Each row below holds a small network's activations on one record, seen along a few directions.
After each row come some of the record's fields: Gako, Fizer, Vate, Gimes, Vute, Pepo.
A field that a record lacks is left out.
Other fields move the rows too, some of them a lot.
(in the rows, 500 means zero)
Random noise pushes rows far along 8 fixed directions. That doesn't count. These rows show it; they differ only by the noise:
[345 369 452 452 570 610 444 493 440 388 480 257 481 566 306 676 444 331
 333 388 577 318 636 441 557 546 388 527 662]
[509 709 565 382 582 406 438 484 522 544 690 705 458 589 529 421 422 627
 408 347 460 686 620 299 517 733 703 734 410]
[498 479 574 559 391 452 452 423 492 367 696 424 474 471 438 332 485 488
 406 576 532 400 605 498 547 537 525 370 573]
[549 586 363 422 781 485 420 351 385 628 596 255 663 517 468 795 505 435
 434 214 565 618 712 327 591 656 536 602 583]
[623 539 517 715 351 347 524 237 572 575 766 459 760 490 433 311 712 483
 614 581 476 559 744 600 702 452 441 254 493]
[526 394 364 531 429 644 433 411 563 493 553 307 452 372 497 623 311 565
 262 478 718 525 352 668 314 622 583 223 624]
[481 315 518 546 221 583 568 392 714 748 442 671 558 492 370 517 493 701
 596 468 480 762 485 666 406 446 551 449 506]
[540 419 468 673 361 431 489 312 548 507 677 338 691 426 448 423 638 484
 544 556 579 521 594 650 599 447 483 190 584]
[648 652 539 528 500 374 454 351 494 569 772 510 584 408 575 390 528 612
 518 467 503 684 616 426 528 616 674 452 478]
[497 348 664 551 367 527 480 495 374 332 635 209 470 204 433 424 590 418
 626 646 497 379 579 449 492 359 523 362 696]

[414 595 493 548 544 585 595 597 563 450 432 563 562 527 427 535 663 289
 590 570 431 416 543 517 603 475 317 579 385] -> {Gako: n2, Vate: v2, Gimes: s2, Vute: h1, Pepo: b3}
[217 606 447 401 756 497 470 768 417 292 513 464 561 521 601 629 735 261
 594 373 540 448 432 343 642 525 538 705 433] -> {Gako: n1, Fizer: g2, Gimes: s1, Vute: h1, Pepo: b3}
[376 270 519 584 374 514 509 509 452 311 443 377 465 542 412 401 571 398
 477 611 534 237 488 589 576 319 361 352 612] -> {Gako: n1, Fizer: g2, Vate: v1, Vute: h1, Pepo: b2}
[375 442 482 409 638 433 384 560 392 341 486 343 447 617 469 549 380 456
 308 382 597 364 514 410 539 572 531 527 615] -> {Pepo: b1}
[420 284 434 501 421 345 368 430 486 399 552 449 460 586 644 400 403 726
 341 460 676 510 287 645 465 505 732 228 617] -> {Pepo: b1}
[476 492 481 554 416 705 611 599 638 574 353 556 516 414 419 620 535 395
 584 575 470 520 426 618 403 442 343 512 439] -> {Pepo: b3}
[475 467 507 492 515 554 512 557 512 514 330 479 460 563 400 553 397 445
 432 494 506 407 502 516 485 487 359 534 508] -> {Gako: n2, Vate: v2, Gimes: s2, Vute: h1, Pepo: b3}
[684 642 565 445 503 731 512 534 444 410 601 466 207 303 521 505 251 438
 327 670 445 330 489 399 275 627 459 553 489] -> {Pepo: b1}
[607 611 343 580 582 550 528 373 539 610 585 448 642 472 551 612 584 436
 500 478 541 560 537 546 538 554 457 418 422] -> {Gako: n2, Fizer: g2, Gimes: s2, Vute: h2, Pepo: b3}
[443 546 484 545 520 366 456 519 499 384 599 512 565 550 584 389 578 492
 480 513 564 475 463 543 582 517 562 382 493] -> {Pepo: b3}
[541 141 610 419 445 303 426 394 278 576 303 362 460 564 469 454 403 750
 571 418 474 480 545 430 524 261 582 505 738] -> {Gako: n2, Vate: v2, Gimes: s2, Vute: h1, Pepo: b2}
[390 609 470 507 604 528 535 654 534 461 502 504 616 436 558 601 702 346
 647 476 502 556 438 486 554 496 480 562 418] -> {Pepo: b1}
[530 552 526 524 351 624 543 546 641 535 607 635 447 302 544 460 502 578
 548 582 518 681 348 586 339 556 631 419 437] -> {Gako: n1, Fizer: g1, Vate: v2, Vute: h1, Pepo: b1}
[355 682 534 363 782 623 514 736 419 372 408 428 473 498 378 724 509 214
 499 387 454 420 637 238 545 584 395 856 493] -> {Gako: n1, Fizer: g2, Vate: v2, Gimes: s2, Vute: h1, Pepo: b1}
[529 485 559 624 375 516 555 492 540 433 574 473 537 410 479 380 635 399
 603 685 450 398 521 580 551 392 390 370 475] -> {Pepo: b1}
[600 620 446 577 456 573 574 445 652 670 529 587 583 429 504 547 544 498
 568 519 484 648 483 593 460 556 463 448 373] -> {Gako: n2, Fizer: g1, Vute: h1, Pepo: b1}
[478 437 777 421 316 388 498 539 468 431 527 729 311 562 434 159 437 662
 564 612 316 441 617 344 537 414 559 697 487] -> {Gako: n2, Fizer: g2, Vate: v1, Gimes: s1, Vute: h2, Pepo: b3}
[313 383 797 471 269 498 621 663 581 450 312 844 358 727 242 246 548 458
 643 617 234 325 669 407 622 309 299 836 412] -> {Gako: n2, Fizer: g1, Vate: v2, Gimes: s2, Vute: h1, Pepo: b3}
[557 501 571 550 336 730 582 616 558 419 371 490 289 349 385 455 330 398
 433 730 476 304 435 597 311 451 319 436 507] -> {Gako: n2, Fizer: g2, Vate: v1, Vute: h1, Pepo: b2}
[824 591 591 593 285 407 547 335 605 733 563 748 479 415 601 263 378 803
 556 627 426 729 475 597 358 490 616 393 406] -> {Pepo: b2}
[585 624 477 527 636 317 440 407 404 445 539 410 591 653 456 416 441 461
 381 454 535 391 690 442 658 555 434 468 537] -> {Gako: n2, Fizer: g2, Vate: v2, Vute: h1, Pepo: b2}
[639 608 350 554 596 584 518 405 501 586 646 375 609 324 631 640 597 445
 539 504 553 610 449 537 462 551 521 375 445] -> {Gako: n1, Fizer: g2, Vate: v1, Vute: h1, Pepo: b1}
[385 476 575 405 526 365 418 490 448 482 536 540 485 652 424 465 417 636
 434 334 500 576 627 376 559 559 644 596 592] -> {Gako: n1, Vate: v2, Gimes: s2, Vute: h2, Pepo: b1}
[575 512 549 440 508 570 472 417 456 510 507 452 352 531 370 548 235 549
 285 462 482 446 646 400 405 609 491 576 599] -> {Gako: n1, Fizer: g1, Vate: v2, Gimes: s2, Vute: h2, Pepo: b1}
[513 485 497 492 505 347 524 521 539 716 403 592 722 451 602 526 664 669
 778 385 500 841 397 555 534 420 640 504 464] -> {Gako: n2, Vate: v1, Gimes: s1, Vute: h1, Pepo: b2}
[545 409 340 558 464 438 470 247 620 688 476 563 601 833 385 537 353 611
 275 371 551 516 608 647 576 578 394 377 505] -> {Pepo: b1}
[652 800 628 488 540 619 555 614 446 422 643 559 348 251 573 420 485 386
 536 660 384 466 538 325 401 588 506 641 397] -> {Gako: n1, Fizer: g2, Vate: v1, Vute: h2, Pepo: b2}
[327 356 484 427 437 483 456 504 540 428 444 636 346 796 419 440 345 571
 255 442 492 365 486 529 518 568 475 578 522] -> {Gako: n1, Fizer: g1, Gimes: s1, Vute: h1, Pepo: b1}
[537 618 538 434 537 427 425 555 433 359 650 529 381 429 652 361 423 580
 400 518 562 505 399 431 412 626 703 512 484] -> {Gako: n1, Fizer: g1, Gimes: s1, Vute: h1, Pepo: b2}
[524 676 458 472 670 357 432 544 467 526 530 508 639 543 592 503 536 488
 525 385 570 604 500 430 583 592 587 550 448] -> {Gako: n2, Fizer: g2, Vate: v2, Gimes: s1, Vute: h2, Pepo: b2}
[599 577 475 536 512 368 459 441 498 533 627 520 573 425 666 425 530 629
 531 497 559 651 419 541 479 537 672 362 479] -> {Pepo: b3}
[259 629 427 489 567 541 570 762 653 526 360 718 638 492 609 640 741 433
 696 389 555 739 257 578 495 541 612 626 322] -> {Gako: n2, Fizer: g1, Vate: v2, Gimes: s2, Vute: h2, Pepo: b2}
[490 492 716 560 302 551 568 659 508 320 552 570 372 279 528 277 594 442
 669 778 396 383 424 505 434 358 488 470 480] -> {Pepo: b3}
[519 183 513 390 422 776 546 395 416 586 336 365 247 489 318 695 310 519
 391 511 385 336 567 437 362 413 351 641 631] -> {Gako: n1, Fizer: g1, Vate: v1, Gimes: s1, Vute: h1, Pepo: b1}
[610 438 699 433 404 561 454 535 358 302 520 441 153 411 456 316 216 535
 328 680 434 223 531 367 346 492 502 548 617] -> {Pepo: b2}
[645 827 451 563 565 543 520 510 585 415 641 558 475 452 528 399 391 398
 311 620 548 455 537 533 456 684 424 423 375] -> {Gako: n1, Fizer: g2, Vate: v1, Gimes: s1, Vute: h1, Pepo: b3}
[760 663 416 604 570 691 524 432 448 408 626 284 412 288 554 532 404 268
 338 735 542 228 464 536 399 580 282 326 458] -> {Gako: n2, Fizer: g1, Vate: v2, Vute: h1, Pepo: b1}
[605 568 207 620 607 530 473 287 581 588 536 384 656 658 502 659 422 428
 240 424 668 447 520 704 544 640 354 228 492] -> {Pepo: b3}
[598 569 615 503 402 480 492 480 515 486 579 579 428 428 476 349 399 587
 497 580 473 530 582 447 434 503 567 521 504] -> {Gako: n1, Fizer: g2, Gimes: s1, Vute: h2, Pepo: b3}
[363 475 550 609 380 495 542 530 555 347 619 529 558 530 437 362 740 327
 595 618 446 359 576 552 651 427 389 454 455] -> {Gako: n1, Fizer: g1, Gimes: s1, Vute: h1, Pepo: b1}
[522 386 490 715 247 397 545 417 653 541 503 544 662 500 506 312 607 570
 592 638 579 542 400 798 536 343 456 148 492] -> {Gako: n2, Fizer: g1, Vate: v2, Gimes: s2, Vute: h1, Pepo: b3}
[356 487 522 507 494 452 479 515 490 351 507 565 428 763 386 387 479 419
 336 472 477 278 610 461 634 542 401 563 488] -> {Gako: n1, Fizer: g1, Vate: v2, Gimes: s2, Vute: h1, Pepo: b2}
[490 663 433 445 680 457 529 471 523 597 527 626 581 689 510 568 571 433
 491 378 411 558 617 399 645 612 440 717 347] -> {Gako: n2, Fizer: g1, Vate: v1, Gimes: s1, Vute: h1, Pepo: b1}

Here are new rows. What are their fields?
[485 716 580 463 645 374 461 644 419 367 611 483 536 370 606 437 566 452
 596 503 521 556 476 355 519 557 630 557 471] -> {Gako: n2, Fizer: g2, Vate: v2, Gimes: s2, Vute: h1, Pepo: b1}
[607 446 563 451 363 404 450 397 528 574 545 674 359 543 548 326 256 817
 363 505 500 632 445 520 365 561 691 465 532] -> {Gako: n1, Fizer: g2, Vate: v1, Gimes: s1, Vute: h1, Pepo: b3}
[636 449 553 484 439 544 512 486 484 629 450 457 473 290 556 561 419 638
 599 523 499 653 410 513 325 450 600 464 558] -> {Pepo: b3}
[412 492 509 428 426 641 550 573 649 618 333 752 410 655 332 586 365 542
 413 379 462 590 525 494 408 583 461 728 463] -> {Gako: n1, Fizer: g1, Vute: h1, Pepo: b2}
[391 498 408 618 489 485 536 536 607 464 446 503 678 598 455 519 664 353
 544 506 561 460 480 655 613 451 365 379 463] -> {Pepo: b2}
[341 593 528 443 458 522 529 604 666 520 493 845 475 666 458 456 497 564
 459 410 477 642 469 489 497 628 596 691 376] -> {Gako: n1, Fizer: g1, Vate: v2, Gimes: s2, Vute: h2, Pepo: b3}
[598 583 579 361 551 576 506 597 452 603 469 588 347 356 598 553 380 607
 558 474 420 631 427 346 339 532 605 719 443] -> {Gako: n2, Fizer: g2, Vate: v1, Gimes: s1, Vute: h1, Pepo: b1}
[388 754 616 445 677 476 510 748 429 296 594 516 531 406 529 476 693 247
 641 520 440 441 576 290 604 547 498 724 421] -> {Pepo: b3}
[590 646 270 572 659 774 555 446 556 532 444 328 540 525 383 795 415 190
 276 505 573 298 580 590 476 631 161 433 466] -> {Pepo: b3}
[543 560 536 573 538 477 512 627 453 359 498 331 573 217 619 452 634 398
 654 655 589 480 345 562 477 395 516 318 509] -> {Gako: n2, Vate: v2, Gimes: s2, Vute: h1, Pepo: b3}
[389 344 467 522 363 792 598 588 610 510 301 519 418 466 308 649 478 389
 490 538 487 433 459 603 395 421 321 526 535] -> {Gako: n1, Fizer: g2, Vate: v1, Vute: h1, Pepo: b2}
[714 679 507 520 469 574 530 443 501 526 583 580 361 416 563 400 369 545
 386 625 443 481 512 503 388 602 473 486 407] -> {Gako: n1, Vate: v1, Gimes: s1, Vute: h1, Pepo: b2}
[693 632 467 607 483 441 515 387 546 590 600 518 602 441 573 425 528 531
 528 561 511 588 518 568 497 529 507 370 433] -> {Pepo: b2}
[467 539 594 488 465 659 636 565 568 540 422 598 511 494 277 538 607 308
 662 589 303 441 710 418 564 407 229 742 422] -> {Gako: n1, Fizer: g2, Vate: v1, Gimes: s1, Vute: h1, Pepo: b1}
[437 357 402 521 441 655 546 461 600 582 376 513 507 600 398 657 471 455
 456 478 503 454 477 622 474 468 357 474 507] -> {Pepo: b1}
[271 294 422 455 650 178 346 478 363 388 414 363 659 818 524 510 566 558
 432 240 642 455 527 482 739 437 604 443 672] -> {Pepo: b2}
[577 614 539 477 572 469 499 455 468 540 496 535 511 624 383 491 410 440
 437 448 434 453 721 386 555 563 402 643 496] -> {Pepo: b2}
[441 544 512 577 542 319 481 534 482 421 564 466 684 523 554 403 717 431
 637 497 526 520 523 512 660 434 522 427 488] -> {Pepo: b2}
[428 294 513 409 325 618 495 536 551 545 478 612 307 392 600 505 419 744
 514 529 503 631 250 569 288 465 712 474 511] -> {Gako: n1, Fizer: g2, Vate: v1, Gimes: s1, Vute: h2, Pepo: b1}
[298 443 567 414 604 582 500 665 410 408 401 369 515 482 334 664 578 316
 586 370 470 454 636 310 563 440 434 721 622] -> {Gako: n1, Fizer: g2, Vate: v1, Vute: h2, Pepo: b2}
[657 567 427 460 603 414 429 411 398 521 543 471 435 545 639 454 365 587
 371 488 529 455 466 476 480 579 547 455 484] -> {Gako: n2, Fizer: g2, Vate: v1, Gimes: s1, Vute: h1, Pepo: b2}
